These are the activations of a small neural network, seen along a few directions. Each row is one input.
In each table, some parts of the input vary, and every possible input appears once, in random order.
Descriptions start from the smaller parts, as in this example, which fits no table here: one of 2 separate values, together with either a single point or one of 9 places along a line or (one of 5 places around a ring, together with one of 6 places along a line).
Shared parts are said once, and a part with two or three values counts as separate values.

Other details of the inputs vary at random and push rows far along three fixed directions, the same in every table; ignore that.

Table:
r1: -7 20 -16 -4 3 -6 9 11 -29 -17 -4 -19
r2: -15 16 -12 -5 6 8 1 -3 -26 -11 -8 -30
r3: -8 9 -18 -17 12 -6 5 17 -25 -19 -1 -22
r4: 35 -44 -47 -51 -61 -42 -19 -69 66 23 34 46
r5: -4 7 -11 2 14 4 6 10 -20 -38 -3 -8
r6: -16 19 -15 -1 11 -10 12 5 -22 -14 -2 -24
r7: -25 10 71 27 -43 10 4 82 65 38 -13 -9
r8: 36 -30 13 6 43 -16 10 -48 -57 69 0 32
r9: -3 14 -11 9 11 2 7 7 -21 -35 -7 -7
r10: 38 -36 15 21 53 -15 14 -49 -46 49 0 47
r11: -4 3 -13 -5 19 2 3 13 -18 -38 -4 -10
r12: -7 15 64 15 -19 55 -28 72 68 23 7 -3
r13: -29 10 -69 -45 -108 -7 -35 -40 89 -48 20 -17
r14: 47 -27 78 38 27 14 0 30 44 97 24 58
r15: -16 7 -8 0 15 20 -9 -6 -19 -29 -17 -16
r16: -18 19 -15 2 8 -7 7 2 -24 -12 -3 -26
r17: -1 22 55 32 -15 33 -9 81 73 20 18 2
r18: -13 12 -7 12 13 8 -1 -5 -19 -30 -8 -17
r19: -31 -4 9 19 -5 -16 22 0 -19 -35 -41 -8
r20: 31 -42 -38 -20 -64 -18 -22 -92 68 12 28 54
r21: 39 -29 10 5 45 -24 22 -40 -56 64 1 40
r22: -20 13 -8 -18 3 14 -6 -2 -31 -12 -14 -26
r23: -8 13 -16 -11 6 -4 9 14 -28 -20 -1 -20
r24: -3 1 -11 -12 24 1 -1 12 -13 -37 -7 -14
Each input here is: one of 2 separate values, together with either a single point or one of 11 places along a line.
Question: Which other rows does r10 become when the place on the line of 11 takes its other values? List them by row number.
Answer: r5, r9, r11, r12, r14, r15, r17, r18, r20, r24

Table:
r25: 10 -30 -72 -44 -17 -33 -9 -86 -1 -55 0 -3
r26: -38 23 -9 35 -12 -2 19 18 10 -57 -7 -23
r27: 0 21 40 1 -16 23 -16 32 63 56 32 5
r28: -17 49 -23 -4 -20 0 0 24 -7 -25 14 -52
r29: 23 7 33 13 -12 41 -27 48 65 28 16 30
r30: -28 20 -23 -15 -12 31 -23 27 -7 -38 1 -36
r31: -3 -24 -62 -28 -41 -43 6 -85 -8 -64 -27 30
r32: -9 16 3 -2 98 12 15 18 -100 19 -20 -20
r33: 10 0 42 5 -47 -14 0 60 58 54 11 8
r34: -18 24 -28 12 9 12 -6 33 10 -61 14 -20
r35: 4 -42 -29 -1 40 -28 29 -105 -124 11 -37 19
r36: -16 10 44 14 -33 10 1 33 67 60 8 10
r37: 6 -22 -85 -32 -14 -26 -22 -87 -3 -47 2 -1
r38: -5 8 17 -14 95 6 28 20 -98 11 -22 -23
r39: -14 39 -37 -14 -14 1 -8 41 -6 -25 11 -45
r40: -33 31 -4 21 -22 15 8 12 5 -52 -30 -20
r41: 56 -50 10 14 24 -49 33 -75 -62 108 -2 60
r42: 42 -10 75 56 86 22 16 28 -36 69 17 37
r43: 33 -38 -16 -22 -53 -5 -26 -80 39 43 37 49
r44: -24 12 -9 -27 -14 25 -10 29 -4 -46 -1 -39
r45: 30 -62 -9 -15 -49 -43 -16 -71 62 32 3 53
r46: -17 42 -9 7 -7 28 -8 10 3 -56 -5 -24
r47: 27 -1 47 1 -16 35 -14 51 69 19 14 28
r48: 22 -63 -8 -27 -68 -31 -14 -68 44 39 9 61
r49: 12 -3 19 20 102 5 34 24 -92 -23 -13 -6
r50: -22 30 -10 7 1 18 -17 6 9 -44 -2 -50
r51: -39 20 -5 20 -14 5 -1 8 10 -40 -26 -46
r52: 30 -33 84 51 72 -4 27 43 -32 64 -10 47
r53: -10 31 -24 -25 -17 -5 6 43 -3 -34 8 -48
r54: -11 -2 49 -4 -30 -2 -4 48 68 51 4 16
Question: What do these inputs look like to the network?
Answer: one of 5 places around a ring, together with one of 6 places along a line
Question: The inputs of r41 and r51 match in every part but the place on the line of 6. If r28 is changed in the same way as r41 into r51, which row does it become?
Answer: r50
Question: Which other rows does r54 become when the place on the ring of 5 takes its other values? List them by row number.
Answer: r27, r32, r36, r38
Question: Which other rows does r47 become when the place on the ring of 5 takes its other values? List them by row number.
Answer: r29, r31, r40, r46
